These are the activations of a small network on made-up records, seen along a few directions, one row for each record.
Each row is followed by the record's values for the fields Banad, Kabeg, Vogek, Kul, Dedi, Kozi, Zeras, Puli.
Not every record has every field; a missing one is left out.
Other fields move the rows too, some of them a lot.
In the rows, 500 means zero.
Random noise pushes rows far along 20 fixed directions. That doesn't count. These rows show it; they differ only by the noise:
496 541 669 695 516 398 541 373 363 440 512 494 289 448 713 663 476 366
 703 306 593 697 401 456 607 494 379 409 592 458 306 569
366 697 312 470 444 541 651 374 403 562 596 344 464 334 536 359 250 426
 374 565 239 487 332 397 617 392 452 363 355 499 400 591
564 698 610 484 564 638 460 482 454 201 626 559 365 579 425 658 274 680
 474 494 501 463 393 389 467 503 450 612 439 662 654 759
443 547 536 536 312 473 635 379 74 716 248 690 317 499 564 619 381 583
 892 500 683 709 413 498 547 476 523 700 488 464 370 590
387 649 483 677 329 543 806 649 364 317 589 557 480 608 429 655 542 502
 480 458 518 540 523 502 421 615 604 612 440 511 448 546
490 642 425 691 256 526 485 480 472 326 480 479 298 449 429 536 475 571
 551 667 531 442 689 363 471 615 647 644 478 297 590 495
530 561 570 494 748 636 648 674 265 472 518 377 494 641 465 336 749 445
 464 547 489 355 254 623 573 588 492 504 407 458 583 626
439 537 719 617 305 391 559 504 365 489 515 598 413 380 426 574 562 486
 742 431 473 648 377 556 460 520 388 559 526 469 390 583
293 743 359 539 465 498 554 460 228 705 605 388 416 269 635 588 355 394
 477 638 668 496 553 364 548 617 255 668 488 381 469 628
443 680 455 438 640 569 627 468 287 325 308 354 357 493 527 540 739 458
 618 476 506 400 72 638 723 576 278 665 538 419 429 571
503 484 663 398 538 728 532 657 235 675 425 625 476 546 463 352 652 541
 730 544 442 449 613 629 527 349 489 442 552 563 445 677
437 433 445 573 531 425 681 530 558 620 393 556 683 781 376 442 551 501
 343 731 301 599 384 734 383 396 354 404 408 428 430 552
547 533 390 596 499 499 476 434 640 574 534 544 520 635 426 368 524 635
 479 421 339 347 664 621 533 383 361 395 540 500 491 508
536 544 544 546 479 356 425 584 680 304 571 514 672 319 401 474 482 588
 491 468 575 612 371 434 489 511 473 592 386 733 442 605
592 729 468 150 567 509 409 504 447 547 217 452 760 521 582 239 511 449
 371 557 770 589 279 579 740 761 468 410 378 733 464 387
494 594 534 621 637 639 285 591 388 431 632 272 424 569 310 487 715 372
 574 416 322 436 510 576 346 601 510 461 448 422 414 657
577 256 752 676 549 381 649 657 467 388 666 537 517 551 217 546 608 686
 592 315 399 490 428 459 336 587 809 702 370 438 725 373
401 241 615 530 355 369 438 322 524 437 570 574 486 463 435 546 621 505
 407 298 444 396 458 465 347 505 451 499 464 562 406 463
447 514 480 576 523 483 610 728 577 644 519 535 490 559 503 558 512 544
 509 430 324 486 655 595 656 501 730 409 734 495 591 390
475 358 544 442 486 311 442 486 441 896 374 409 565 414 319 518 280 439
 663 420 331 631 401 446 499 697 703 498 429 412 702 321
482 622 391 429 583 588 480 436 243 696 501 449 515 744 680 291 581 546
 225 631 496 450 760 604 574 743 667 193 485 330 443 354
544 513 338 550 662 382 582 640 658 560 375 469 652 476 468 497 364 557
 468 611 683 571 301 439 622 402 527 768 425 651 621 541

490 574 518 378 586 465 257 566 402 746 410 545 398 484 537 594 462 626
 580 619 539 655 411 620 593 485 692 644 729 493 544 477 -> {Banad: j2, Vogek: d2, Kul: z2, Dedi: m4, Kozi: e1}
524 494 523 490 278 521 625 517 624 402 296 612 510 618 441 752 281 424
 616 368 562 598 572 417 469 553 592 538 527 658 557 421 -> {Banad: j3, Kabeg: b2, Vogek: d2, Kul: z1, Dedi: m4, Kozi: e1, Zeras: t1, Puli: h1}
478 263 740 598 665 477 503 559 391 659 589 527 372 522 502 524 649 401
 621 431 410 403 356 583 444 322 360 492 603 452 570 679 -> {Banad: j3, Kabeg: b2, Vogek: d4, Kul: z2, Zeras: t2, Puli: h2}
396 445 146 637 603 229 592 274 556 607 438 383 498 391 656 742 70 597
 460 640 377 601 460 314 579 592 453 403 405 339 528 575 -> {Banad: j3, Kabeg: b1, Vogek: d4, Kul: z1, Zeras: t1, Puli: h2}
501 547 619 591 623 402 422 458 470 562 637 455 468 578 436 817 365 492
 635 350 369 566 493 553 370 749 260 430 557 412 616 601 -> {Banad: j3, Kabeg: b2, Vogek: d2, Kul: z2, Dedi: m2, Kozi: e1, Zeras: t1, Puli: h2}
534 690 569 639 426 507 375 593 671 408 490 459 479 817 412 591 651 275
 384 386 502 611 471 728 390 555 514 442 648 496 401 370 -> {Banad: j3, Kabeg: b2, Vogek: d4, Kul: z2, Zeras: t2, Puli: h2}
493 295 745 77 528 597 456 430 214 484 396 706 387 389 686 570 405 706
 546 411 521 389 363 378 666 609 775 396 571 725 639 543 -> {Banad: j2, Vogek: d2, Kul: z1, Dedi: m2, Kozi: e1, Zeras: t1, Puli: h2}
355 709 461 259 432 630 442 544 394 532 581 483 376 328 611 483 379 492
 256 694 445 442 339 465 617 438 640 523 615 577 493 496 -> {Banad: j2, Vogek: d2, Kul: z1, Dedi: m1, Kozi: e1, Zeras: t1, Puli: h2}
449 498 510 380 729 640 882 717 320 494 298 485 608 673 506 603 645 482
 437 831 703 427 383 606 513 533 301 786 477 291 661 421 -> {Banad: j3, Kabeg: b1, Vogek: d2, Kul: z1, Dedi: m2, Kozi: e2, Zeras: t1, Puli: h2}
460 501 478 526 382 455 392 446 706 516 586 523 491 414 403 504 445 531
 428 641 350 343 546 526 415 450 237 458 559 453 610 644 -> {Banad: j3, Kabeg: b1, Vogek: d2, Kul: z2, Dedi: m4, Kozi: e1, Zeras: t1, Puli: h1}
456 246 642 546 489 410 739 603 342 640 598 665 609 409 599 452 495 518
 616 528 537 571 559 431 446 452 546 395 390 538 526 668 -> {Banad: j2, Vogek: d1, Kul: z2}
511 670 377 398 619 482 429 731 617 561 600 461 726 439 336 598 294 594
 561 323 474 494 461 476 553 707 551 573 468 822 700 651 -> {Banad: j1, Vogek: d1, Kul: z2}
401 378 516 301 418 594 462 409 366 661 436 624 593 556 503 500 517 499
 447 267 640 467 678 455 406 367 521 623 483 705 309 357 -> {Banad: j3, Kabeg: b2, Vogek: d4, Kul: z1, Zeras: t2, Puli: h2}
645 432 494 639 471 341 428 525 505 694 345 517 477 492 406 306 680 586
 759 569 689 353 540 575 555 649 370 673 495 299 743 480 -> {Banad: j3, Kabeg: b2, Vogek: d1, Kul: z1}
530 355 626 297 463 482 510 417 510 677 393 667 529 448 515 367 520 591
 575 403 477 390 384 590 620 322 386 485 592 634 512 452 -> {Banad: j1, Vogek: d2, Kul: z1, Dedi: m4, Kozi: e1, Zeras: t1, Puli: h1}
369 409 198 603 818 524 658 415 274 608 516 387 523 823 556 752 463 568
 406 481 362 455 542 569 387 579 484 430 415 381 378 633 -> {Banad: j1, Vogek: d2, Kul: z1, Dedi: m4, Kozi: e2, Zeras: t1, Puli: h1}
566 487 537 418 672 393 295 474 539 605 384 414 504 549 477 611 313 402
 577 453 526 693 187 493 527 557 590 533 487 581 605 536 -> {Banad: j2, Vogek: d1, Kul: z2}
477 474 608 450 563 507 539 650 715 570 580 443 687 374 421 507 373 291
 493 480 466 683 487 454 428 226 418 551 495 603 453 412 -> {Banad: j1, Vogek: d1, Kul: z2}
512 816 456 451 379 588 374 480 682 487 603 467 473 482 353 450 404 474
 443 553 466 442 582 556 462 357 237 669 583 450 576 418 -> {Banad: j3, Kabeg: b2, Vogek: d1, Kul: z2}
445 731 293 390 468 471 491 522 668 397 461 367 836 430 298 442 545 475
 388 662 500 643 461 600 383 573 211 646 300 499 359 430 -> {Banad: j2, Vogek: d3, Kul: z2}
428 419 502 553 437 308 411 377 476 513 473 531 342 412 628 664 422 566
 514 596 458 575 448 452 548 633 586 457 607 347 565 524 -> {Banad: j2, Vogek: d1, Kul: z2}
547 629 325 441 514 618 389 458 637 470 354 413 618 620 538 329 504 362
 428 655 454 528 628 566 537 467 353 254 428 537 366 595 -> {Banad: j2, Vogek: d1, Kul: z1}
507 385 544 283 477 488 581 444 506 574 396 613 632 476 568 543 255 575
 426 520 446 653 551 415 515 540 668 326 459 622 517 337 -> {Banad: j3, Kabeg: b2, Vogek: d2, Kul: z1, Dedi: m1, Kozi: e1, Zeras: t1, Puli: h1}
494 385 560 640 401 373 474 659 737 272 285 598 524 536 613 679 756 329
 617 399 669 732 423 589 562 462 654 457 696 690 252 513 -> {Banad: j1, Vogek: d3, Kul: z2}
528 582 401 680 438 415 427 519 561 536 336 494 550 900 426 593 523 400
 412 540 543 641 525 654 377 713 568 420 475 457 474 496 -> {Banad: j3, Kabeg: b2, Vogek: d4, Kul: z1, Zeras: t2, Puli: h2}
448 610 386 669 837 640 751 623 215 536 719 431 397 415 513 514 659 722
 687 532 377 516 433 629 554 161 377 767 540 343 295 624 -> {Banad: j2, Vogek: d2, Kul: z1, Dedi: m1, Kozi: e2, Zeras: t1, Puli: h1}
528 532 434 472 411 474 615 431 514 339 501 535 540 466 591 456 504 541
 484 391 618 451 553 417 577 595 541 478 419 541 505 421 -> {Banad: j2, Vogek: d1, Kul: z2}
556 593 361 556 550 566 576 600 503 660 527 502 570 552 321 486 447 557
 666 270 451 643 456 591 494 296 624 728 479 655 397 418 -> {Banad: j2, Vogek: d2, Kul: z1, Dedi: m2, Kozi: e1, Zeras: t1, Puli: h1}
455 537 779 438 351 578 557 520 421 188 634 555 422 457 443 527 684 388
 392 391 595 466 158 507 387 450 427 653 449 657 392 525 -> {Banad: j2, Vogek: d2, Kul: z1, Dedi: m1, Kozi: e1, Zeras: t1, Puli: h2}
447 179 711 576 454 376 411 465 521 366 464 600 269 430 642 629 664 508
 456 672 457 508 331 468 493 379 683 484 676 396 511 589 -> {Banad: j2, Vogek: d2, Kul: z2, Dedi: m3, Kozi: e1, Zeras: t1, Puli: h2}
447 622 521 435 265 599 426 498 482 513 332 563 490 656 420 608 641 266
 498 426 652 570 462 662 368 549 396 632 600 593 330 427 -> {Banad: j3, Kabeg: b2, Vogek: d2, Kul: z1, Dedi: m4, Kozi: e1, Zeras: t1, Puli: h2}
543 342 537 544 456 424 494 415 380 562 556 553 572 490 396 378 535 621
 575 393 577 467 539 435 344 536 524 590 291 526 489 506 -> {Banad: j3, Kabeg: b2, Vogek: d1, Kul: z1}
425 324 613 710 447 392 684 708 622 383 574 525 446 616 366 660 399 400
 304 731 325 547 234 427 343 479 793 530 445 478 754 653 -> {Banad: j1, Vogek: d4, Kul: z2, Zeras: t2, Puli: h2}
324 775 281 479 322 437 701 630 624 346 531 470 495 233 611 570 424 571
 396 630 354 423 561 457 790 639 533 442 652 448 557 470 -> {Banad: j2, Vogek: d4, Kul: z1, Zeras: t2, Puli: h2}
449 441 745 255 664 572 393 510 165 575 660 443 418 317 355 484 492 670
 520 536 193 471 218 507 464 672 624 509 454 480 632 630 -> {Banad: j1, Vogek: d2, Kul: z1, Dedi: m4, Kozi: e1, Zeras: t1, Puli: h2}

Which values does each new row have?
551 489 381 437 628 539 408 429 482 668 468 459 573 658 510 308 550 454
 454 458 476 399 442 611 491 438 405 379 433 559 469 583 -> {Banad: j3, Kabeg: b2, Vogek: d1, Kul: z2}
513 737 375 726 528 360 417 502 529 675 564 408 479 478 616 299 570 464
 461 671 526 507 548 625 644 571 257 352 558 333 436 624 -> {Banad: j1, Vogek: d4, Kul: z1, Zeras: t2, Puli: h2}
395 394 789 343 492 463 525 654 453 836 587 694 711 577 642 572 476 351
 419 449 483 674 766 636 454 635 418 124 687 620 475 467 -> {Banad: j1, Vogek: d1, Kul: z2}
498 306 554 670 377 466 419 316 469 275 424 530 368 648 424 627 617 545
 559 570 422 389 732 409 278 671 455 441 396 246 552 598 -> {Banad: j3, Kabeg: b2, Vogek: d4, Kul: z1, Zeras: t2, Puli: h2}
379 196 452 443 389 378 442 552 722 625 278 531 679 289 558 479 712 279
 567 499 622 498 596 486 515 364 419 526 605 589 336 415 -> {Banad: j1, Vogek: d1, Kul: z2}
552 609 737 457 455 606 435 610 341 340 374 430 364 464 378 557 637 369
 706 456 659 679 337 489 457 491 720 793 505 424 431 305 -> {Banad: j1, Vogek: d4, Kul: z1, Zeras: t2, Puli: h2}
452 329 483 468 581 608 524 358 381 452 336 504 329 590 592 748 441 486
 718 383 346 538 601 444 502 412 605 402 582 418 411 518 -> {Banad: j1, Vogek: d1, Kul: z2}
526 735 302 638 453 518 509 583 496 376 568 444 540 704 341 483 465 541
 471 510 406 527 337 614 389 620 622 472 340 571 472 702 -> {Banad: j3, Kabeg: b1, Vogek: d1, Kul: z2}
532 682 573 420 432 528 366 521 615 432 566 421 393 572 592 548 323 359
 294 546 423 498 605 434 599 796 719 226 632 411 762 359 -> {Banad: j2, Vogek: d1, Kul: z2}
489 329 503 813 639 390 704 538 388 483 698 333 443 544 465 519 539 402
 455 569 472 529 402 368 333 577 635 564 275 240 620 563 -> {Banad: j1, Vogek: d3, Kul: z2}
524 653 657 518 449 452 539 383 359 518 564 608 350 754 481 729 239 475
 493 362 558 500 296 517 445 745 367 494 486 517 763 623 -> {Banad: j2, Vogek: d4, Kul: z2, Zeras: t2, Puli: h2}
549 611 688 447 638 453 401 552 526 550 792 474 552 345 635 426 464 475
 410 275 653 648 505 467 570 393 537 510 593 628 395 318 -> {Banad: j1, Vogek: d1, Kul: z2}
479 318 701 499 382 542 842 567 317 374 599 527 498 223 477 271 724 477
 690 268 465 277 424 374 607 461 481 519 344 538 525 520 -> {Banad: j2, Vogek: d4, Kul: z1, Zeras: t2, Puli: h2}
555 670 361 666 690 407 755 675 582 555 549 538 665 759 552 591 395 575
 413 635 573 617 424 654 553 549 365 468 477 522 609 664 -> {Banad: j2, Vogek: d2, Kul: z2, Dedi: m4, Kozi: e1, Zeras: t1, Puli: h1}
441 520 446 466 514 387 553 468 509 400 457 419 542 365 508 574 416 464
 559 341 359 566 191 475 600 587 547 386 432 640 412 594 -> {Banad: j3, Kabeg: b1, Vogek: d4, Kul: z2, Zeras: t2, Puli: h2}
491 294 345 466 532 446 425 344 447 566 376 510 593 528 454 556 513 669
 644 386 457 461 765 443 425 647 555 476 398 443 457 446 -> {Banad: j1, Vogek: d1, Kul: z1}
608 670 493 499 544 790 855 668 459 407 504 676 510 900 585 416 455 590
 391 354 612 406 728 550 642 318 653 460 532 695 528 414 -> {Banad: j1, Vogek: d4, Kul: z1, Zeras: t2, Puli: h2}
